A small network was shown many inputs. Here are its activations along a few directions, one row for each input.
Each table varies a few parts of the input and shows all the possible inputs, shuffled.
A made-up example of a description, with smaller parts first: one of 2 separate values, together with either a single point or one of 9 places around a ring or (one of 6 places along a line, together with one of 8 places around a ring).
Shared parts are said once, and a part with two or three values counts as separate values.
In the rows, 128 means zero.

Other details of the inputs shift rows strongly along two fixed directions, in all tables alike. That doesn't count.

A family of inputs:
x1: [ 94 172 117 141 157 131 101 131  95 165 208 100 139 232]
x2: [100 182 121 138 164 130  77 130  92 167 216 106 144 228]
x3: [ 95 185 112 139 125 122 110 148 150  92 111 120 109 151]
x4: [130 170 141 130 129 118 119  95 105 164 168 124 144 191]
x5: [105 192 143 156 155 119 127 112 121 142 136 153 134 197]
x6: [108 185 140 156 166 117 113 105  95 183 179 148 141 225]
x7: [122 194 143 156 171 108 118 101  95 169 203 140 148 232]
x8: [165  28 119 109 118 139 161 144 129 140 107 116 132  47]
x9: [171  92 146 120 111 140 145  92 108 166 136 109 130  81]
x10: [153  54 122 114 123 137 164 144 132 129 108 116 142  59]
x11: [137 149 135 132 109 122 142 106 166  79  89 154 103 128]
x12: [159  81 119 124 158 125 124 128  72 211 213 101 182 107]
x13: [ 79 167 120 136 141 112 113 152 154 115 116 152 150 153]
x14: [184  49 109 110  96 146 130 134 109 115 109  99 101  29]
x15: [171  77 113 117 104 144 131 134 110 111 117  97 114  48]
x16: [ 91 181 109 137 129 120  99 146 145 106 121 124 105 168]
x17: [194  86 139 134 144 123 138  95  69 192 196 121 133 132]
x18: [118 111 126 121 134 128 130 149 158 104  93 142 142  94]
x19: [128 121 146 117  72 135 154 116 189  60  10 154  86  54]
x20: [ 90 191 154 154 145 117 118 105 119 163 164 144 142 199]
x21: [102 170 143 135 124 124 117 101 147 137 114 140 117 166]
x22: [ 88 171 123 126 103 136 115 156 197  17  30 145  87 113]
x23: [165  66 125 104 102 151 142 137 107 106 119 100 111  61]
x24: [ 62 194 149 150 110 116 127 124 213  49  16 184  82 145]
x25: [161  81 122 109 118 150 136 131 103 117 137  95 119  81]
x26: [152  54 127 107 127 137 154 141 131 123 107 123 143  53]
x27: [165  51 115 113 130 129 133 138 110 163 137 118 146  55]
x28: [164 108 113 125 135 134 116 128  55 200 225  77 145 129]
x29: [194  90 143 133 134 123 149 100  70 178 187 122 137 120]
x30: [145 122 136 114  75 130 155 112 192  42   4 149  85  61]
x31: [184  80 130 117  99 133 150  99 137 112 104 139  98  79]
x32: [149 124 136 123  85 127 154 113 177  58  55 161  90  89]
x33: [110 138 115 131 142 115 128 149 144 140 127 134 148 120]
x34: [ 87 159 131 131 154 117 109 149 136 138 149 143 162 171]
x35: [130 133 151 141 123 129 142 105 135 133 110 138 122 111]
x36: [ 77 220 146 158 144 112 123 122 145 111 104 173 124 213]
x37: [ 51 191 125 137 152 112  97 156 186  91  92 168 135 190]
x38: [128 110 121 120  99 144 143 148 141  79  89 113 102 101]
x39: [117 114 129 119 159 127 127 137  98 176 190 122 172 155]
x40: [184  68 125 111 121 150 123 128  68 165 189  82 138  86]
x41: [ 94 174 120 139 144 134 115 137 118 127 167 106 132 200]
x42: [114  99 124 115 142 127 130 143 141 127 118 137 139 118]
x43: [110 173 134 128 112 117 120 104 164  98  82 149 106 165]
x44: [116  95 124 120 119 131 155 154 154 106  89 138 136  95]
x45: [ 60 223 116 145 131 119  89 149 150  82 121 139 118 201]
x46: [182  57 121 107 137 151 122 120  53 189 213  75 137 108]
x47: [154  78 111 121 143 122 129 139 102 191 170 113 153  94]
x48: [105 134 116 127 128 115 133 156 157 117  99 144 137 107]
Each input here is: one of 3 separate values, together with either one of 6 places around a ring or (one of 2 separate values, together with one of 5 places along a line).
The inputs of x19 and x9 match in every part but the choice among 3 separate values. If x36 is changed in the same way as x19 into x9, which row does it become?
> x5
Change only the choice among 3 separate values in x13. List by row number the other rows that result.
> x12, x27
Change only the choice among 3 separate values in x15. List by row number the other rows that result.
> x14, x45

A family of inputs:
x49: [ 65 157 133 141 167 123 115 138 132 172 175 136 156 230]
x50: [107 152 107 143 138 126 102 155 132 105 140 125 101 174]
x51: [116 137 124 154 137 112 143 138 155 113  78 159 119 107]
x52: [116 161 115 140 114 128 121 153 139  92  93 115  89 100]
x53: [115 169  98 127 135 118  89 136 148 110 139 118 114 160]
x54: [174 108 127 136 163 112 139 130  66 209 223 120 191 142]
x55: [197  72 148 115 107 127 132  78  99 171 130 127 123  67]
x56: [ 95 196 131 162 165 103 121 132 120 173 157 149 147 175]
x57: [166 114 114 132 175 108 110 105  82 237 235 121 179 158]
x58: [130 132 131 121 100 145 156 123 146  55  77 136  97 133]
x59: [154  74 130 118 124 154 135 143  91 158 142  83 133  41]
x60: [125 111 121 129 139 110 143 154 163  85  72 182 113 116]
x61: [ 95 200 105 135 143 107  64 130 111 155 181 115 130 208]
x62: [ 82 150 120 127 151 141 118 161 129  92 136 127 148 163]
x63: [108 174 152 156 158 120 118 103 123 145 161 157 124 221]
x64: [100 117 122 108 119 125 132 131 194 106  67 140 130 106]
x65: [156  52 123 122 124 156 138 141 100 140 126  87 129  42]
x66: [160  55 119  97 108 144 108 132 109 150 125  95 134  39]
x67: [113 179 149 148 160 121 135 105 109 128 163 156 144 214]
x68: [124 140 137 138  97 143 146 110 150  80  68 124  82 122]
x69: [ 99 106 121 111 132 141 122 168 157  63  80 141 111 113]
x70: [128 144 153 152 123 127 148 101 147 100  76 153 100 121]
x71: [121 118 122 145 137 114 136 148 163 107  87 171 114 122]
x72: [188  82 143 121  91 154 160 100  92 148 125  89  98  58]
x73: [118 139 108 143 114 129 124 151 147  74  77 119  85 102]
x74: [114 174 133 123 104 125 101  94 136 126 120 126 107 176]
x75: [ 60 176 134 150 167 120 121 128 125 178 166 124 162 216]
x76: [ 96  96 131 109 130 129 149 153 170  89  70 155 121 126]
x77: [ 64 189 138 136 137 118 107 128 132 182 151 132 163 189]
x78: [140 143 142 127 120 121 129  92 171  99  82 158 108 121]
x79: [133 146 146 130 114 117 144 101 166  82  95 159 117 116]
x80: [161  33 122 113 124 158 132 151 108 134 135  99 124  57]
x81: [ 96 186 118 146 162  93 115 130 142 147 175 158 165 189]
x82: [120 139 119 130 120 100 114 128 165 122  75 168 124 103]
x83: [103 209 161 161 153 118 124  96 114 159 155 144 129 194]
x84: [122 136 103 127 122 131 131 163 137  59  99 129 105 124]
x85: [ 73 166 140 136 140 125 136 137 145 151 118 128 142 151]
x86: [194  66 129 103  87 145 156  96 111 124 144  96 116  67]
x87: [194  89 156 128 100 135 143  86  90 175 131 125 125  57]
x88: [176 115 141 123  97 146 125  89  69 193 180  89 127 116]
x89: [153  82 113 106 146 144 102 126  98 180 192  85 158 103]
x90: [ 81 159 117 121 139 128 104 149 151 100 147 121 150 147]
x91: [137  80 129 117 164 137 150 128  67 208 220 102 189 158]
x92: [168  60 126 105 122 151 141 154  95 131 150  89 159  58]
x93: [129 149 110 126 111 124 127 165 144  63  98 121 114 117]
x94: [200  47 150 115 131 136 159 101  91 143 139 139 116  90]
x95: [127 175 156 141 134 117 141 112 133 106 125 153 140 172]
x96: [135 144 126 115  99 136 124 100 168  88  87 127  94 133]
x97: [130 123 134 116 110 139 141 122 144  72  88 141  85 153]
x98: [100 127 136 116 120 125 154 153 166  96  83 137 152 121]
x99: [ 92 120 126 110 113 121 148 139 189  89  81 142 139 101]
x100: [ 99 171 106 134 161 117  95 155 110 118 176 129 118 219]
x101: [ 79 177 128 132 124 134  90 148 132 132 127 120 140 138]
x102: [132  97 129 110 146 122 109 106  82 240 208 100 180 149]
x103: [188  48 119 122 134 127 169 140 102 138 127 140 145  54]
x104: [172  93 136 131 136 149 128  96  59 200 226  90 128 178]
x105: [136 150 139 121  94 137 149 123 147  68  88 126 111 137]
x106: [123 141 100 120 104 119 120 151 166  56  97 125 102  97]
x107: [120 158 111 131  90 126 106 150 148  88  76 124  92  88]
x108: [183  76 127 128 107 122 142 125 107 176 117 134 138  31]
Describe the family of inputs behind these rows.
> one of 6 places around a ring, together with one of 10 places around a ring
The inputs of x50 and x84 match in every part but the place on the ring of 10. If x80 is changed in the same way as x50 into x84, which row does it become?
> x62
Change only the place on the ring of 6 in x75. List by row number the other rows that result.
> x51, x65, x68, x70, x73
A walk changes only the place on the ring of 10. It starts at x68 and steps to x72. List the rest of the walk in order.
> x88, x74, x96, x86, x105, x58, x97, x104
Change only the place on the ring of 6 in x83. List by row number the other rows that result.
> x52, x56, x59, x72, x85

A family of inputs:
x109: [108 157 144 140 128 112 137 127 156  92  80 179 119 137]
x110: [ 76 172 128 135 157 119 132 160 144 123 132 146 165 170]
x111: [ 97 174 139 142 160 111 130 114 139 128 125 161 137 187]
x112: [178  82 132 108 112 145 142  95  74 194 184  90 133 112]
x113: [ 86 155 118 122 158 106 112 154 161 120 132 158 153 179]
x114: [ 97 183 131 136 138 120 107 110 127 122 132 129 120 181]
x115: [108 162 143 128 109 134 117 121 157  90  77 136 107 150]
x116: [100 126 119 142 179 124 119 146  89 201 202 126 171 186]
x117: [157 160 120 149 150 122 113 110  68 188 228 102 138 196]
x118: [191 104 125 126 119 130 128 110  75 192 178  97 130 106]
x119: [102 142 102 117 125 125 107 160 168  63 101 134 113 141]
x120: [102 161 147 136 116 131 124 116 174  99  80 151 118 142]
x121: [149  86 124 117 137 140 138 140  94 179 178  95 170  79]
x122: [144  91 147 126 105 134 161 120 170  79  40 160 112  78]
x123: [109 182 135 135 145 125 114 123 130 101 137 129 107 189]
x124: [170  79 144 117 120 131 146  91  92 195 180 103 142 105]
x125: [137 112 133 123 106 134 146 116 175  79  45 150  97  56]
x126: [156  71 115 111 105 146 151 158 120  87 110  96 124  46]
x127: [143 153 130 154 163 103 130 106  87 201 201 135 161 189]
x128: [106 169 134 136 107 121 112 124 146  84  82 148 102 133]
x129: [174  58 143 111 105 134 177 108 128 136  99 137 122  68]
x130: [ 85 170 102 117 140 122  89 149 147 117 137 130 140 179]
x131: [ 68 160 123 141 154 117 103 154 144 144 140 129 139 166]
x132: [146  75 117 109 101 142 142 151 120 109 101  95 135  41]
x133: [114 158 139 134 113 140 125 125 158  69  87 136  98 156]
x134: [182  84 130 131 101 119 148 112 131 137 100 125 113  46]
x135: [182  83 128 121  97 147 144 123 113  96 105 127  94  58]
x136: [ 96 187 138 150 136 116 108 113 139 129 132 157 130 167]
x137: [156  66 110 124 139 149 126 151  75 167 188  84 131 104]
x138: [ 67 168 116 136 145 124  96 160 133 129 130 119 127 177]
x139: [146 103 128 116  82 143 158 118 159  60  63 129  81  83]
x140: [162  66 113 106 141 126 115 131 102 186 189 103 163  91]
The inputs of x128 and x109 match in every part but one. If x112 is changed in the same way as x128 into x109, which row does it become?
> x129
Describe the family of inputs behind these rows.
> one of 4 places along a line, together with either one of 3 separate values or one of 5 places along a line
Change only the choice among 3 separate values in x121. List by row number the other rows that result.
> x131, x140
A walk changes only the place on the line of 4. It starts at x110 and steps to x121. List the rest of the walk in order.
> x132, x126
